Each row below holds a small network's activations on one input, seen along a few directions.
In each table, some parts of the input vary, and every possible input appears once, in random order.
A made-up example of a description, with smaller parts first: one of 2 separate values, together with either a single point or one of 9 places along a line or (one of 6 places along a line, together with one of 8 places around a ring).
Shared parts are said once, and a part with two or three values counts as separate values.
In the rows, 128 means zero.

Rows:
x1: [180 104 102 112 138 182 146 104 129 107 116]
x2: [128 133 127 115 114  83 112 110 158 135 105]
x3: [162 126 123  99 108 125 111  94 112 141 116]
x4: [119 158  96 139  65 130 143  78 123 127 149]
x5: [151  94 121 131 127 118  91 142 103 151 134]
x6: [130 109 134 141 133  74 107 150 118 145 106]
x7: [127 126 128 122 127  78 107 124 112 128  90]
x8: [ 40 152 123 139  97 133 161 154  90 179 112]
x9: [165  90  93 123 151 179 126 127 113  99 116]
x10: [ 64 107  92 142 120 236 186 148  83 149 148]
x11: [171  74  98 143 159 175 127 155 117 117 136]
x12: [ 99 219 147 154 113 110 163 105 150  99 131]
x13: [123 174 172 125 153 109 120 118 170 110 116]
x14: [127 116 131 117 128  74 115 129 151 139 136]
x15: [148 101 119 106 121 119  99 119 137 145 165]
x16: [148  81 132 118 116 117  96 157 122 141 156]
x17: [127  96 144 129 123  72 112 164 137 136 127]
x18: [121 157 175 129 168  99 122 136 163 114 146]
x19: [121 136 188 141 163  98 120 171 150 110 136]
x20: [ 36 194 165 150 140 157 169 162 103 155 123]
x21: [122 168 172 131 169 103 116 132 122 103 101]
x22: [148 117 115 105 105 128  96  99 146 141 132]
x23: [133 130  81 154  92 185 182  83 140  93 151]
x24: [167  95  94 118 135 186 132 109 163 107 134]
x25: [168  62 108 129 147 175 131 169 137 107 159]
x26: [137 184 177 119 156 106 134 114 137 111 101]
x27: [146 111 116 111 120 122  91 115  97 133 115]
x28: [ 52 131 114 129  88 178 149 140  70 184 144]
x29: [167  80  96 118 151 176 135 131 153 111 169]
x30: [141 142 133 109 116  81 126 105 125 135  90]
x31: [125 149 177 152 174 100 115 157 130 120 116]
x32: [103 178 103 145  76  87 155  95 137 123 121]
- What do these inputs look like to the network? => one of 4 places along a line, together with either one of 2 separate values or one of 6 places around a ring
- The inputs of x14 and x29 match in every part but the place on the line of 4. If x32 is changed in the same way as x14 into x29, which row does it become? => x23
- Start at x31 and move only the place on the ring of 6, one step at a time. The first step leads to x21. Which rows follow, in order? => x26, x13, x18, x19
- Which other rows does x27 become when the place on the line of 4 takes its other values? List them by row number. => x7, x9, x21
- Which other rows does x10 become when the choice among 2 separate values takes its other values? List them by row number. => x23

Rows:
x33: [203  98  75 117 122 185 141  79 146  84 140]
x34: [181 108 143 102 138  56  75 116 166 121 125]
x35: [101 150 185 125 159  83 106 165 111 150 103]
x36: [ 57 237 144 143  71  72 153  79 121 143 107]
x37: [196 151 139 116 144  79 105  80 183  79 103]
x38: [ 87 121 124 152 154 207 169 167 117 129 155]
x39: [ 58 175  77 137  50 178 196  82 104 152 130]
x40: [188  55  82 108 113 166 105 115 132 128 160]
x41: [138 112 160 127 149  55  94 159 131 136 111]
x42: [ 87 177 198 147 170 100 137 169 141 118 126]
x43: [ 98  92 115 129 141 190 135 163  84 154 133]
x44: [141  59  92 131 126 164 121 161 102 141 143]
- What do these inputs look like to the network? => one of 2 separate values, together with either a single point or one of 5 places along a line
- The inputs of x34 and x40 match in every part but the choice among 2 separate values. If x37 is changed in the same way as x34 into x40, which row does it become? => x33

Rows:
x45: [169 120 125 104 103  88  96  95 147 124 129]
x46: [148  66 109 130 143 141 122 159 126 126 136]
x47: [136 136 174 127 173  75  91 155 130 122  99]
x48: [140  49  91 120 149 237 145 166 104 138 156]
x49: [148  96 142 113 143  83  82 147 135 147 132]
x50: [166  76  54 126 112 238 148  98 114 113 163]
x51: [ 28 179 151 150 104 127 164 157  74 171 122]
x52: [176  96  78 129 103 144 132 102 137 107 138]
x53: [163 159 153 116 138  76 113  98 148 108  96]
x54: [116 189 157 132 133  96 146 105 165 104 125]
x55: [ 57 199 110 139  72 132 170  86 118 148 111]
x56: [ 90 169 191 150 163  99 127 168 137 127 128]
- What do these inputs look like to the network? => one of 2 separate values, together with one of 6 places along a line
- The inputs of x53 and x47 match in every part but the choice among 2 separate values. If x50 is changed in the same way as x53 into x47, which row does it become? => x48
- Which other rows does x55 become when the choice among 2 separate values takes its other values? List them by row number. => x51
